Small tables with named rows and columns. After each table, cells are looked up by row and column.

duves:
,bot,bom,pif,nes,lafiv,sep,ran
levamaf,0.500,-0.899,-1.649,-1.637,-0.149,-0.686,-1.416
kal,-3.011,-1.486,-0.598,-3.029,-2.394,-2.066,1.141
betozo,3.199,-4.682,-1.305,-1.076,0.054,6.686,4.181
vod,0.099,-1.290,-1.096,-0.214,0.228,-3.064,-0.429
tifiki,-2.676,-2.902,-2.551,-6.692,-1.104,0.340,4.243
gal,2.306,-1.598,-0.357,3.220,1.005,1.325,-2.605
fififa,-4.781,-0.006,-0.413,-2.140,-2.557,-4.859,-0.838
lurobov,-1.755,1.898,-1.198,-2.144,-0.350,-1.586,-2.148

What is the pif of fififa in duves? -0.413
What is the lafiv of levamaf in duves? -0.149
What is the bot of lurobov in duves? -1.755
What is the bot of betozo in duves? 3.199
What is the pif of lurobov in duves? -1.198
What is the bom of gal in duves? -1.598
What is the ran of gal in duves? -2.605
What is the bom of fififa in duves? -0.006
What is the sep of levamaf in duves? -0.686
What is the sep of vod in duves? -3.064
What is the sep of tifiki in duves? 0.340
What is the sep of gal in duves? 1.325
What is the ran of tifiki in duves? 4.243
What is the ran of levamaf in duves? -1.416
What is the bot of gal in duves? 2.306
What is the bot of kal in duves? -3.011
What is the ran of fififa in duves? -0.838
Which row has the largest lafiv? gal

mukariv.csv
,lenopu,vibos,pimo,zila,vupep,soza,fik,mafe,nanenet,dak
ratugel,0.7,0.0,0.1,0.1,0.1,0.1,0.1,0.5,0.1,0.2
nuluz,-0.3,0.4,0.2,0.2,0.2,0.4,0.3,-0.2,0.2,0.5
vegak,0.5,0.2,-0.2,0.1,0.1,-0.8,-0.4,-0.1,-0.6,0.1
tomodu,-0.2,0.5,-0.2,0.2,0.2,-0.2,-0.2,0.2,-0.1,0.4
tizaf,-0.2,0.6,0.0,0.1,0.2,-0.1,0.0,0.5,0.0,0.6
faz,0.1,0.1,-0.2,0.1,0.1,-0.4,-0.1,0.4,-0.1,0.1
zevanat,0.2,-0.4,0.4,0.2,0.1,0.8,0.6,-0.2,0.4,-0.3
mog,0.1,0.6,0.4,0.2,0.0,0.6,0.5,0.3,0.4,0.4

mog, nanenet -> 0.4
nuluz, lenopu -> -0.3
tomodu, nanenet -> -0.1
tomodu, pimo -> -0.2
nuluz, vibos -> 0.4
nuluz, dak -> 0.5
mog, vibos -> 0.6
zevanat, vibos -> -0.4
nuluz, fik -> 0.3
mog, dak -> 0.4

Table fuz
	degiba	geba	mur	vufin	tiz
dore	101	90	68	114	135
gukel	32	155	204	145	115
mifine	34	173	222	175	113

degiba of dore: 101
vufin of dore: 114
tiz of gukel: 115
geba of dore: 90
degiba of gukel: 32
geba of gukel: 155
vufin of gukel: 145
mur of gukel: 204
mur of dore: 68
geba of mifine: 173

kav:
          nofik     doz    vira   lezen   zaros  gugized  fopevep  demosi
migunel   7.372  -5.872  -1.771   4.169   0.980   -2.212   -5.423   2.862
gem      -3.754  -3.001   3.138  -6.039   1.290   -3.874   -3.516  -4.446
lupere   -1.821  -3.431   0.876   4.422  -2.968   -0.797    4.181  -8.063
ripu      2.828   2.348   7.060  -0.770   2.189   -6.519    7.801   0.653
moze     -0.649  -3.809   5.197   1.432  -6.384   -0.996    7.627   0.018
tukato    6.969  -4.181   0.084   8.100  -2.890    3.728   -2.145   1.121
tur       3.977   3.927   2.920   7.397   0.026   -0.843    7.314  -6.937
vip       3.923  -2.220   1.684   8.713   5.008   -0.347   -6.389   0.386

What is the nofik of vip in kav?
3.923
What is the gugized of migunel in kav?
-2.212
What is the fopevep of lupere in kav?
4.181
What is the fopevep of vip in kav?
-6.389
What is the vira of vip in kav?
1.684
What is the zaros of gem in kav?
1.290
What is the doz of ripu in kav?
2.348
What is the vira of migunel in kav?
-1.771
What is the fopevep of gem in kav?
-3.516
What is the vira of tur in kav?
2.920
What is the nofik of migunel in kav?
7.372
What is the nofik of gem in kav?
-3.754
What is the doz of lupere in kav?
-3.431
What is the doz of migunel in kav?
-5.872

Table zaloza
|  | kipe | tis | valo |
|---|---|---|---|
| nagivo | 33 | 74 | 84 |
| zifi | 61 | 62 | 61 |
| nul | 78 | 16 | 41 |
| vero | 75 | 92 | 70 |
| til | 53 | 47 | 13 |

nul, kipe -> 78
nagivo, kipe -> 33
nagivo, valo -> 84
til, kipe -> 53
vero, tis -> 92
zifi, valo -> 61
nagivo, tis -> 74
vero, valo -> 70
zifi, kipe -> 61
vero, kipe -> 75

rizo =
,gotat,gitep,bufuguf
tikagof,0.2,0.6,0.5
rin,0.1,0.1,0.2
por,0.9,0.6,0.8

tikagof, bufuguf => 0.5
rin, gotat => 0.1
rin, gitep => 0.1
tikagof, gitep => 0.6
tikagof, gotat => 0.2
por, gotat => 0.9
por, gitep => 0.6
por, bufuguf => 0.8
rin, bufuguf => 0.2
Row with the largest bufuguf: por

sadib.csv
,niv,nomos
bolida,71.63,10.52
kelet,80.04,17.45
gerale,25.87,57.36

What is the nomos of bolida in sadib?
10.52
What is the nomos of kelet in sadib?
17.45
What is the niv of gerale in sadib?
25.87
What is the niv of kelet in sadib?
80.04
What is the nomos of gerale in sadib?
57.36
What is the niv of bolida in sadib?
71.63
Which row has the largest niv? kelet

Table mes
,nef,beva,gidu,dos
tepe,59949,48786,16155,45676
pur,35421,41541,33158,41038
vol,52724,84602,63115,49225
kide,41267,51291,36326,31906
digo,30495,55518,46215,47683
napi,38415,69455,47581,52183
bobog,51652,34807,53555,42720
fekedif,25863,43508,7305,59693
ger,48326,45663,8983,37404
rapa,47162,44975,66203,46022

What is the gidu of rapa in mes?
66203
What is the beva of kide in mes?
51291
What is the gidu of napi in mes?
47581
What is the dos of fekedif in mes?
59693
What is the nef of fekedif in mes?
25863
What is the dos of kide in mes?
31906
What is the dos of bobog in mes?
42720
What is the nef of ger in mes?
48326
What is the gidu of kide in mes?
36326
What is the dos of vol in mes?
49225
What is the nef of napi in mes?
38415
What is the dos of digo in mes?
47683
What is the nef of tepe in mes?
59949
What is the gidu of digo in mes?
46215
What is the nef of vol in mes?
52724
What is the beva of digo in mes?
55518
What is the beva of bobog in mes?
34807
What is the gidu of ger in mes?
8983
What is the gidu of bobog in mes?
53555

